Here are a small network's activations along a few directions, averaged over the inputs that share one value of a field.
Related values have similar rows: they may be neighbours, one step apart, or belong to one group.
In the rows, zero is written as 500.
Strong random noise was added to every row along 7 fixed directions; ignore it. To show where, here is one row again and again, with new noise each time:
[649 470 655 672 349 383 379 502 130 579 554 575 441 500 697 554 602 405]
[467 344 362 422 228 367 577 533 331 568 522 561 576 584 632 563 566 683]
[697 609 483 528 497 506 424 476 374 498 417 528 449 518 661 446 472 409]
[606 430 468 651 492 436 542 707 536 443 569 603 790 419 478 451 521 518]
[550 408 501 431 707 610 416 476 698 554 541 452 498 380 504 554 325 349]
[500 635 467 756 581 398 589 580 579 620 492 455 759 459 538 438 695 342]
[351 133 629 514 397 517 324 368 219 617 672 423 359 506 593 617 363 464]
[480 407 502 449 483 490 468 479 531 553 525 483 422 480 511 594 536 476]
[428 539 250 379 542 560 577 430 660 529 382 390 554 578 545 414 429 527]


Values of M:
m7: [562 587 355 250 377 544 517 561 648 257 325 567 427 561 373 537 497 705]
m4: [506 381 633 573 452 509 510 639 398 384 588 573 616 468 367 445 367 598]
m13: [399 515 548 730 558 484 483 497 302 498 596 408 622 505 453 301 471 423]
m6: [221 443 359 662 627 522 616 373 483 795 557 301 886 543 580 361 375 389]
m1: [397 418 632 501 518 533 430 398 351 581 598 476 284 544 451 567 467 509]
m10: [479 477 449 404 370 552 474 442 303 356 425 533 354 637 554 389 441 682]
m8: [529 406 470 642 426 444 485 585 371 494 558 550 669 486 562 451 474 506]
m12: [465 668 484 523 560 464 681 526 627 608 481 494 662 496 574 480 581 519]
m2: [575 434 651 627 556 466 360 555 396 522 571 570 536 388 474 559 461 425]
m9: [431 587 422 611 628 564 497 462 484 414 512 396 549 574 466 278 427 411]
m11: [580 592 539 504 363 421 519 534 285 395 467 606 322 617 571 469 589 634]
m14: [446 565 580 529 501 533 523 477 589 474 465 501 568 491 400 438 452 528]
m5: [225 709 440 616 461 407 768 371 603 674 449 348 668 565 540 486 717 462]
m3: [407 608 412 529 401 422 569 402 465 590 426 384 594 574 613 518 648 496]
Each value of M is a pair of two hidden parts, and every pair occurs once (2 first parts, 7 second parts).
Changing only the second part turns m3 into m9. m7 has the same second part as m3; what does that change turn m7 into?
> m13
Changing only the second part turns m1 into m14. m11 has the same second part as m1; what does that change turn m11 into?
> m5
Changing only the second part turns m10 into m8. m6 has the same second part as m10; what does that change turn m6 into?
> m2

Values of L:
l1: [705 751 486 357 515 552 466 593 694 370 277 567 377 489 364 528 566 539]
l7: [375 679 598 645 450 484 479 478 406 346 427 478 329 582 237 361 618 577]
l9: [447 525 228 524 431 644 477 453 415 369 284 373 809 634 542 181 241 599]
l14: [357 300 472 518 399 441 520 586 602 375 549 534 365 498 403 620 702 577]
l5: [723 685 480 462 511 421 620 515 732 635 391 532 649 324 677 660 611 413]
l3: [405 419 490 431 435 503 441 451 312 471 489 469 217 584 429 585 605 549]
l12: [680 805 523 391 538 477 489 456 518 487 429 567 303 495 672 515 578 411]
l4: [339 539 370 308 646 446 643 525 857 638 491 423 590 473 328 588 626 490]
l11: [306 551 496 494 434 443 619 308 404 619 537 341 483 618 585 484 492 543]
l6: [676 402 549 591 548 551 355 448 255 542 602 542 450 529 755 495 324 414]
l13: [839 529 650 582 229 283 393 644 171 423 514 749 211 466 484 673 906 454]
l2: [674 500 650 447 446 481 392 526 386 475 497 668 274 526 443 511 517 575]
l10: [541 515 510 524 380 446 662 694 490 319 548 687 573 542 421 374 659 718]
l8: [194 447 472 496 567 552 619 418 765 635 522 323 681 494 486 577 501 452]
Each value of L is a pair of two hidden parts, and every pair occurs once (2 first parts, 7 second parts).
Changing only the second part turns l7 into l4. l11 has the same second part as l7; what does that change turn l11 into?
> l12
Changing only the second part turns l10 into l8. l2 has the same second part as l10; what does that change turn l2 into?
> l1
Changing only the second part turns l5 into l14. l9 has the same second part as l5; what does that change turn l9 into?
> l13
